a =
[[145 138 121 132 146 137 132 126 141 123 118 123 128 121]
 [130 117 131 135 130 129 125 127 125 126 130 131 126 133]
 [121 116 133 131 116 123 123 127 125 128 138 135 127 137]
 [135 131 127 131 137 132 131 125 130 126 121 124 128 122]
 [124 133 121 129 125 127 130 128 127 129 133 127 131 132]
 [126 150 124 118 130 131 132 131 128 130 121 120 131 121]
 [124 125 123 140 131 139 120 123 118 126 132 134 128 135]
 [118 138 120 123 111 127 126 125 135 132 137 133 134 125]
 [138 124 127 132 144 137 124 119 124 127 121 126 133 121]
 [142 135 135 114 145 120 141 137 136 125 108 111 125 116]
 [129 115 134 131 127 122 127 129 130 125 131 130 125 132]
 [120 122 136 120 115 115 128 130 128 131 132 130 128 128]]
a[0,0] -> 145
a[6,10] -> 132
a[8,12] -> 133
a[1,11] -> 131
a[2,3] -> 131
a[:, 10] -> [118, 130, 138, 121, 133, 121, 132, 137, 121, 108, 131, 132]
a[4,9] -> 129
a[:, 8] -> [141, 125, 125, 130, 127, 128, 118, 135, 124, 136, 130, 128]
a[:, 11] -> [123, 131, 135, 124, 127, 120, 134, 133, 126, 111, 130, 130]
a[4,2] -> 121
a[6,4] -> 131
a[9,8] -> 136
a[5,3] -> 118
a[9] -> [142, 135, 135, 114, 145, 120, 141, 137, 136, 125, 108, 111, 125, 116]
a[:, 13] -> [121, 133, 137, 122, 132, 121, 135, 125, 121, 116, 132, 128]
a[5,13] -> 121
a[11,11] -> 130
a[5] -> [126, 150, 124, 118, 130, 131, 132, 131, 128, 130, 121, 120, 131, 121]
a[10,9] -> 125
a[0,7] -> 126
a[:, 2] -> [121, 131, 133, 127, 121, 124, 123, 120, 127, 135, 134, 136]
a[:, 3] -> [132, 135, 131, 131, 129, 118, 140, 123, 132, 114, 131, 120]
a[10,5] -> 122
a[0,1] -> 138
a[1,3] -> 135
a[2] -> [121, 116, 133, 131, 116, 123, 123, 127, 125, 128, 138, 135, 127, 137]
a[11,2] -> 136
a[4] -> [124, 133, 121, 129, 125, 127, 130, 128, 127, 129, 133, 127, 131, 132]
a[11,9] -> 131
a[8,11] -> 126
a[9,11] -> 111
a[:, 12] -> [128, 126, 127, 128, 131, 131, 128, 134, 133, 125, 125, 128]
a[1,0] -> 130
a[6,12] -> 128

M =
126,119,127,140,118
129,129,126,132,119
130,140,121,136,105
M[0, 0]: 126
M[0]: [126, 119, 127, 140, 118]
M[2, 2]: 121
M[:, 0]: [126, 129, 130]
M[1, 2]: 126

W = [123 133 129 123 144 105 138 105 129 142]
W[0] = 123
W[1] = 133
W[2] = 129

B = [104 133 143 145 112 154 130 106 124 142 122 131 131 133 131]
B[0] -> 104
B[10] -> 122
B[1] -> 133
B[7] -> 106
B[14] -> 131
B[5] -> 154

data =
[[151 120 135 121]
 [118 140 151 140]
 [ 98 145  99 109]
 [130 135 120 120]
 [133 119 129 122]
 [110 137 104 117]
 [121 118 105 126]
 [127 115 105 137]
 [119 139 149 137]
 [125 113 100 134]
 [118 141 135 128]
 [113 138 109 116]
 [108 137 106 113]
 [118 139 151 139]
 [106 151  99 111]]
Indices start at 0.
(0, 0) -> 151
(2, 3) -> 109
(10, 0) -> 118
(8, 2) -> 149
(13, 2) -> 151
(3, 0) -> 130
(11, 2) -> 109
(7, 2) -> 105
(10, 3) -> 128
(10, 2) -> 135
(1, 0) -> 118
(6, 3) -> 126
(14, 0) -> 106
(12, 0) -> 108
(3, 2) -> 120
(11, 0) -> 113
(0, 2) -> 135
(14, 1) -> 151
(13, 0) -> 118
(10, 1) -> 141
(6, 1) -> 118

m =
[[144 130 148 131 128 137 105  99 122 129 128 144 134 129 127 123]
 [110 145 111 144 144 141 107 108 146 144 144 112 139 143 146 108]
 [139 113 136 113 111 115 146 147 111 110 110 141 116 111 109 146]
 [113 142 110 141 141 131 134 141 146 142 142 109 131 140 142 118]
 [145 132 148 132 134 136 106 104 127 131 133 145 136 134 135 124]]
m[0,0]: 144
m[4,11]: 145
m[2,12]: 116
m[2,9]: 110
m[4]: [145, 132, 148, 132, 134, 136, 106, 104, 127, 131, 133, 145, 136, 134, 135, 124]
m[4,2]: 148
m[:, 2]: [148, 111, 136, 110, 148]
m[3,9]: 142
m[3,0]: 113
m[4,13]: 134
m[:, 10]: [128, 144, 110, 142, 133]
m[1,10]: 144
m[0,10]: 128
m[2,3]: 113
m[3,13]: 140
m[3,11]: 109
m[4,6]: 106
m[:, 15]: [123, 108, 146, 118, 124]
m[0,5]: 137
m[1,9]: 144
m[2]: [139, 113, 136, 113, 111, 115, 146, 147, 111, 110, 110, 141, 116, 111, 109, 146]
m[2,15]: 146
m[2,14]: 109
m[0,3]: 131
m[3]: [113, 142, 110, 141, 141, 131, 134, 141, 146, 142, 142, 109, 131, 140, 142, 118]

grid = [115 117 115 132 135 129 116 124 116 116 115 146 150]
grid[0]	115
grid[3]	132
grid[4]	135
grid[9]	116
